These are the activations of a small network on made-up records, seen along a few directions, one row for each record.
Each row is followed by the record's values for the fields Deg, Tudo, Livu, Suto, Vaz, Gug, Bor.
Other fields move the rows too, some of them a lot.
In the rows, 500 means zero.
Strong random noise was added to every row along 17 fixed directions; ignore it. To show where, here is one row again and again, with new noise each time:
[624 459 417 342 242 566 652 445 301 595 552 525 435 536 432 792 343 364
 508 576 308 447 525 634 581 257 581 379 546 494 324 525 515 438 453]
[514 598 605 394 589 333 394 187 386 489 694 718 446 504 564 346 522 496
 622 378 633 355 416 688 468 644 519 603 307 456 383 712 573 337 648]
[432 484 412 429 418 399 468 553 455 547 589 550 388 312 336 609 350 383
 499 515 389 629 338 394 562 427 380 415 629 474 634 435 420 587 521]
[439 427 404 544 492 417 395 412 492 447 668 496 476 599 358 333 420 456
 532 500 452 379 618 529 621 458 521 653 460 431 497 562 438 368 571]
[351 473 614 549 549 566 664 458 366 510 546 627 624 425 632 362 601 445
 535 498 620 577 592 441 593 594 545 567 590 521 657 487 396 646 430]
[473 497 525 577 560 565 452 391 505 509 586 586 500 390 411 239 511 639
 496 399 514 431 352 625 514 504 228 678 529 568 586 461 583 460 649]
[412 427 571 456 495 651 519 404 417 554 647 659 592 505 491 410 498 432
 567 554 666 548 478 446 411 379 434 371 696 393 704 580 258 571 686]
[554 510 630 657 682 465 527 464 506 540 506 577 618 354 551 421 574 528
 378 468 542 439 611 635 520 504 387 693 369 637 429 420 625 430 595]
[573 412 443 552 487 484 456 429 308 498 473 499 665 472 528 412 537 408
 437 554 723 411 540 497 477 527 534 390 585 598 663 579 353 422 521]
[623 330 627 403 431 599 550 606 505 558 467 574 542 553 448 578 441 482
 454 506 682 482 549 510 390 375 468 411 469 603 445 465 531 453 548]
[631 446 582 382 445 783 632 637 422 550 405 573 487 596 398 704 486 377
 584 495 338 452 734 692 551 516 570 521 400 381 250 452 641 548 407]
[402 460 385 470 364 636 553 512 473 619 508 515 430 442 303 452 466 463
 594 404 301 521 419 392 572 458 479 536 678 418 662 350 485 641 478]
[440 429 458 490 582 510 637 425 515 597 473 644 623 453 536 601 503 504
 561 362 453 422 535 322 479 369 654 613 586 473 471 523 566 525 548]
[500 643 525 412 513 620 643 628 421 563 323 459 551 469 712 457 514 409
 373 531 574 632 411 330 388 294 506 177 631 660 692 536 488 569 618]
[604 342 638 637 399 608 734 502 559 650 427 375 504 757 629 244 580 670
 473 458 765 598 422 343 416 332 430 604 651 671 605 411 569 566 642]
[570 440 603 470 473 538 439 583 412 632 472 502 446 425 402 686 449 378
 580 552 533 527 550 617 514 503 378 552 369 425 468 572 502 558 496]
[562 519 467 312 383 603 577 636 424 424 464 461 346 559 459 437 369 469
 483 484 448 587 364 604 520 443 347 358 585 619 501 510 623 500 496]
[544 355 369 480 430 712 546 610 410 525 422 396 489 438 315 513 419 478
 554 451 355 470 508 707 554 459 278 606 679 573 572 454 605 560 426]
[618 523 700 670 533 182 353 500 524 603 567 357 350 498 596 430 487 481
 415 654 824 716 349 439 439 503 277 529 350 561 593 581 406 489 723]

[713 508 381 674 407 420 419 421 373 514 398 392 538 574 469 485 581 472
 429 562 519 401 489 463 570 620 625 432 471 470 486 461 460 432 414] -> <Deg:d3 Tudo:u1 Livu:f2 Suto:g1 Vaz:k2 Gug:l2 Bor:n1>
[521 473 469 618 369 718 585 403 483 529 358 484 577 506 555 373 543 834
 432 462 529 311 330 432 537 352 454 658 490 624 517 520 563 413 514] -> <Deg:d2 Tudo:u5 Livu:f1 Suto:g3 Vaz:k1 Gug:l1 Bor:n3>
[458 498 464 495 534 442 400 519 579 408 590 475 470 476 433 299 447 575
 447 492 552 520 405 571 465 538 295 516 557 605 591 476 515 420 616] -> <Deg:d2 Tudo:u5 Livu:f1 Suto:g2 Vaz:k2 Gug:l1 Bor:n3>
[353 502 475 595 640 695 699 512 580 592 516 445 692 449 582 389 633 432
 458 477 367 602 724 513 396 386 508 480 837 547 701 284 431 662 586] -> <Deg:d1 Tudo:u5 Livu:f1 Suto:g3 Vaz:k2 Gug:l1 Bor:n2>
[352 387 473 475 366 477 435 285 546 630 713 474 480 573 404 366 459 591
 644 400 502 304 516 584 497 326 493 704 455 502 562 581 466 393 505] -> <Deg:d1 Tudo:u7 Livu:f2 Suto:g1 Vaz:k2 Gug:l1 Bor:n2>
[458 460 353 424 681 596 491 455 459 322 527 470 586 452 491 316 523 431
 536 373 411 446 632 778 414 641 470 523 776 606 606 475 562 480 488] -> <Deg:d2 Tudo:u2 Livu:f1 Suto:g1 Vaz:k1 Gug:l2 Bor:n3>
[590 540 418 673 567 653 540 361 412 424 501 533 721 440 563 472 610 533
 392 600 465 419 569 612 478 508 497 441 664 476 506 458 392 443 569] -> <Deg:d2 Tudo:u5 Livu:f1 Suto:g2 Vaz:k2 Gug:l1 Bor:n2>
[485 408 477 449 511 499 426 646 518 428 429 401 536 469 475 649 465 452
 495 558 511 483 643 562 478 575 566 482 456 528 521 518 461 527 335] -> <Deg:d1 Tudo:u7 Livu:f2 Suto:g1 Vaz:k1 Gug:l1 Bor:n3>
[565 439 588 449 363 445 658 457 468 485 625 535 409 757 493 534 480 435
 504 552 456 518 679 516 606 495 733 518 437 430 292 389 497 526 436] -> <Deg:d1 Tudo:u2 Livu:f2 Suto:g3 Vaz:k1 Gug:l2 Bor:n1>
[405 389 519 597 527 525 469 533 588 516 601 502 634 428 421 465 444 545
 409 557 493 415 651 554 564 302 369 623 458 583 524 454 453 434 506] -> <Deg:d1 Tudo:u1 Livu:f1 Suto:g1 Vaz:k2 Gug:l1 Bor:n3>
[409 632 537 691 434 701 449 502 592 668 515 433 573 434 441 349 600 500
 357 601 331 452 633 410 528 278 504 441 433 449 628 266 342 479 607] -> <Deg:d1 Tudo:u1 Livu:f1 Suto:g1 Vaz:k2 Gug:l2 Bor:n2>
[632 444 442 653 401 597 659 485 376 611 393 518 575 412 418 548 530 639
 442 479 442 437 355 530 650 475 331 656 588 585 480 379 633 573 468] -> <Deg:d2 Tudo:u2 Livu:f2 Suto:g3 Vaz:k2 Gug:l1 Bor:n3>
[413 663 578 586 512 522 495 554 449 589 490 546 449 451 510 347 528 457
 516 526 526 606 357 340 673 450 295 459 400 416 631 555 477 574 576] -> <Deg:d3 Tudo:u7 Livu:f1 Suto:g1 Vaz:k1 Gug:l2 Bor:n2>
[321 430 388 502 490 563 611 531 484 449 376 471 613 437 608 545 498 562
 510 467 453 448 584 282 549 424 721 569 618 573 612 545 432 555 323] -> <Deg:d1 Tudo:u5 Livu:f1 Suto:g3 Vaz:k2 Gug:l2 Bor:n3>
[431 554 546 544 380 602 374 594 481 734 347 210 387 493 487 459 592 446
 638 539 574 615 456 471 409 583 420 497 481 430 791 540 376 696 492] -> <Deg:d2 Tudo:u2 Livu:f1 Suto:g3 Vaz:k2 Gug:l1 Bor:n2>
[426 354 497 482 615 267 498 535 808 548 623 473 430 574 437 504 416 539
 546 352 505 592 535 353 378 402 514 698 578 539 457 415 610 463 649] -> <Deg:d3 Tudo:u5 Livu:f1 Suto:g1 Vaz:k2 Gug:l1 Bor:n3>
[429 535 542 463 484 535 420 464 648 522 474 383 387 650 496 267 564 649
 593 392 526 455 452 518 384 614 531 626 423 509 566 482 584 516 553] -> <Deg:d1 Tudo:u5 Livu:f2 Suto:g2 Vaz:k1 Gug:l1 Bor:n3>
[394 472 396 455 498 559 491 447 366 513 452 657 610 318 452 528 555 404
 561 430 503 452 460 319 505 624 649 375 651 428 666 497 350 546 391] -> <Deg:d3 Tudo:u1 Livu:f1 Suto:g3 Vaz:k2 Gug:l2 Bor:n2>
[507 559 375 506 517 767 388 536 487 258 466 495 656 389 510 548 485 584
 336 698 413 414 534 714 409 466 422 253 624 496 512 529 330 376 520] -> <Deg:d3 Tudo:u1 Livu:f1 Suto:g3 Vaz:k2 Gug:l1 Bor:n2>
[501 756 463 546 651 358 659 488 474 508 494 343 460 481 751 458 505 401
 354 542 327 649 526 579 502 318 482 434 575 651 500 513 605 524 620] -> <Deg:d1 Tudo:u1 Livu:f2 Suto:g3 Vaz:k2 Gug:l1 Bor:n2>
[285 457 495 529 583 554 365 564 749 297 570 544 488 460 444 516 500 672
 540 535 435 530 543 378 449 647 576 600 523 306 523 451 346 565 459] -> <Deg:d2 Tudo:u7 Livu:f1 Suto:g3 Vaz:k2 Gug:l1 Bor:n2>
[464 620 536 283 536 467 420 445 531 307 667 635 357 539 514 446 482 396
 566 490 450 597 490 607 397 722 607 291 533 360 410 475 432 443 521] -> <Deg:d2 Tudo:u1 Livu:f1 Suto:g1 Vaz:k1 Gug:l2 Bor:n2>
[476 760 378 510 572 418 471 296 361 528 480 594 490 284 510 324 608 457
 470 321 285 386 355 535 588 683 554 514 485 529 558 416 623 467 509] -> <Deg:d2 Tudo:u1 Livu:f1 Suto:g1 Vaz:k1 Gug:l1 Bor:n3>
[448 453 379 510 618 472 437 538 517 537 465 427 625 427 481 650 453 414
 561 473 434 402 655 569 489 411 484 591 503 488 482 649 530 432 483] -> <Deg:d2 Tudo:u2 Livu:f1 Suto:g1 Vaz:k2 Gug:l1 Bor:n2>
[442 438 396 532 576 280 599 391 453 410 547 460 613 629 665 451 493 490
 528 449 563 391 643 456 594 512 722 649 512 588 441 675 540 405 394] -> <Deg:d1 Tudo:u2 Livu:f2 Suto:g2 Vaz:k2 Gug:l1 Bor:n3>
[544 473 526 315 317 427 443 510 523 398 604 522 285 498 367 410 448 497
 468 438 509 567 379 588 440 698 530 353 537 615 507 269 521 494 384] -> <Deg:d1 Tudo:u2 Livu:f1 Suto:g3 Vaz:k2 Gug:l2 Bor:n3>
[543 492 503 600 579 504 440 343 319 439 572 607 579 480 481 456 632 403
 593 560 587 513 544 531 552 819 571 510 592 286 559 539 294 560 486] -> <Deg:d2 Tudo:u5 Livu:f2 Suto:g1 Vaz:k2 Gug:l2 Bor:n3>
[418 530 475 495 584 482 569 457 545 494 518 509 428 587 632 510 467 541
 652 462 539 650 314 293 464 431 469 533 648 348 541 731 479 603 609] -> <Deg:d3 Tudo:u2 Livu:f1 Suto:g2 Vaz:k2 Gug:l1 Bor:n2>
[394 438 619 389 489 567 512 660 686 373 666 749 442 541 363 569 332 512
 434 589 468 596 516 264 538 307 491 372 466 348 397 409 384 505 615] -> <Deg:d2 Tudo:u2 Livu:f1 Suto:g2 Vaz:k1 Gug:l2 Bor:n3>
[750 383 452 669 399 475 623 626 425 491 413 555 525 482 307 591 522 471
 341 532 450 562 470 391 701 654 482 473 540 508 395 170 569 567 329] -> <Deg:d3 Tudo:u2 Livu:f2 Suto:g1 Vaz:k1 Gug:l1 Bor:n2>
[520 450 562 673 413 262 602 295 382 684 808 724 437 513 320 351 539 329
 564 454 517 612 440 316 788 552 449 605 534 320 534 310 410 601 534] -> <Deg:d3 Tudo:u3 Livu:f1 Suto:g1 Vaz:k1 Gug:l1 Bor:n2>
[320 574 490 504 458 570 403 471 544 463 531 436 476 405 511 456 496 585
 518 552 408 458 515 553 495 486 521 539 457 474 620 512 382 543 437] -> <Deg:d1 Tudo:u1 Livu:f2 Suto:g3 Vaz:k1 Gug:l2 Bor:n3>
[559 646 585 574 417 491 522 435 540 564 506 378 432 369 635 447 517 640
 301 574 445 523 392 665 428 335 364 468 424 745 469 363 562 389 567] -> <Deg:d1 Tudo:u1 Livu:f1 Suto:g3 Vaz:k2 Gug:l2 Bor:n2>
[256 695 688 418 179 569 301 521 610 425 550 401 202 387 587 476 484 709
 490 661 463 559 364 480 486 582 589 428 172 467 575 463 270 483 303] -> <Deg:d3 Tudo:u7 Livu:f1 Suto:g3 Vaz:k1 Gug:l2 Bor:n3>
[654 682 405 417 401 391 431 415 366 465 488 477 380 483 490 635 456 460
 466 543 357 473 337 618 559 578 541 339 395 446 375 530 567 479 433] -> <Deg:d1 Tudo:u2 Livu:f2 Suto:g1 Vaz:k1 Gug:l1 Bor:n2>

Here are new rows. What are their fields?
[553 594 348 465 747 366 604 401 340 417 666 628 537 370 481 546 372 291
 453 427 236 481 561 792 674 359 311 565 599 564 319 620 705 372 603] -> <Deg:d3 Tudo:u2 Livu:f1 Suto:g1 Vaz:k2 Gug:l1 Bor:n2>
[451 439 586 472 496 441 490 511 645 445 533 335 399 397 637 553 509 606
 504 501 536 645 482 703 286 626 456 569 587 675 534 429 520 536 391] -> <Deg:d3 Tudo:u1 Livu:f1 Suto:g2 Vaz:k2 Gug:l1 Bor:n3>
[435 503 621 399 604 408 475 508 554 509 592 671 535 454 519 347 442 497
 444 414 678 455 457 458 463 351 375 456 379 650 494 559 574 367 632] -> <Deg:d1 Tudo:u1 Livu:f1 Suto:g3 Vaz:k2 Gug:l2 Bor:n2>
[529 420 464 493 712 288 398 660 547 425 463 547 556 474 414 457 410 421
 448 423 644 474 522 412 554 520 361 541 398 592 481 594 634 428 536] -> <Deg:d1 Tudo:u2 Livu:f1 Suto:g3 Vaz:k2 Gug:l1 Bor:n2>
[417 639 416 474 520 278 520 436 623 399 555 410 415 573 620 466 499 534
 435 473 342 527 518 385 479 523 772 485 477 528 437 429 540 479 465] -> <Deg:d1 Tudo:u2 Livu:f2 Suto:g2 Vaz:k2 Gug:l1 Bor:n2>
[276 595 588 503 488 552 528 432 363 408 598 441 576 379 705 257 593 448
 448 591 538 497 702 753 560 608 521 494 451 683 657 527 371 452 330] -> <Deg:d3 Tudo:u5 Livu:f1 Suto:g2 Vaz:k2 Gug:l1 Bor:n2>
[482 586 575 358 381 586 399 606 474 463 521 504 379 603 428 356 473 422
 517 555 582 546 473 508 504 560 463 285 383 438 569 518 425 518 481] -> <Deg:d1 Tudo:u1 Livu:f1 Suto:g3 Vaz:k2 Gug:l1 Bor:n2>
[509 399 463 309 293 428 579 422 312 592 581 570 470 404 417 668 426 391
 563 460 518 468 440 588 518 493 559 419 560 601 529 473 495 543 323] -> <Deg:d1 Tudo:u5 Livu:f2 Suto:g2 Vaz:k2 Gug:l1 Bor:n2>
[460 449 376 529 673 533 632 406 429 366 368 620 690 442 715 585 531 640
 588 426 600 462 354 350 487 559 557 583 727 491 504 750 539 525 491] -> <Deg:d3 Tudo:u2 Livu:f1 Suto:g2 Vaz:k1 Gug:l2 Bor:n3>
[469 470 458 367 615 689 476 609 551 431 404 587 577 461 393 487 516 499
 536 369 429 422 547 564 407 571 502 453 542 490 528 433 616 593 443] -> <Deg:d1 Tudo:u1 Livu:f2 Suto:g2 Vaz:k1 Gug:l1 Bor:n2>
[457 430 601 381 467 510 517 276 458 424 728 569 426 505 561 503 481 603
 660 494 592 524 433 841 361 605 422 596 628 489 468 590 448 526 513] -> <Deg:d2 Tudo:u2 Livu:f2 Suto:g3 Vaz:k2 Gug:l2 Bor:n3>
[496 594 578 587 560 514 615 504 557 362 469 376 502 395 781 567 556 624
 395 613 460 642 514 697 422 566 459 536 553 637 429 450 528 524 415] -> <Deg:d2 Tudo:u1 Livu:f1 Suto:g2 Vaz:k1 Gug:l1 Bor:n2>
[474 601 537 385 558 367 496 574 573 408 428 472 516 361 686 579 471 563
 362 504 546 522 442 536 359 512 554 387 428 738 474 505 594 425 464] -> <Deg:d2 Tudo:u1 Livu:f2 Suto:g2 Vaz:k2 Gug:l1 Bor:n3>
[338 443 535 536 646 512 525 480 601 510 554 587 578 578 487 358 534 507
 588 399 506 424 680 369 551 463 593 718 476 414 509 541 520 496 570] -> <Deg:d2 Tudo:u5 Livu:f1 Suto:g1 Vaz:k2 Gug:l2 Bor:n3>
[467 581 406 635 490 635 390 417 441 496 427 201 649 501 710 482 564 524
 387 727 517 398 675 669 360 331 564 421 561 575 658 674 249 376 596] -> <Deg:d2 Tudo:u2 Livu:f1 Suto:g3 Vaz:k2 Gug:l1 Bor:n3>
[475 560 483 604 561 529 437 417 573 512 469 530 576 474 560 534 529 662
 510 523 508 421 416 427 454 466 479 589 457 414 463 603 479 442 619] -> <Deg:d2 Tudo:u2 Livu:f1 Suto:g2 Vaz:k2 Gug:l1 Bor:n3>
[274 460 434 409 425 374 416 407 452 614 527 400 410 426 540 525 436 463
 669 455 562 513 397 345 454 424 576 570 573 487 756 694 361 573 485] -> <Deg:d2 Tudo:u2 Livu:f1 Suto:g2 Vaz:k1 Gug:l2 Bor:n3>
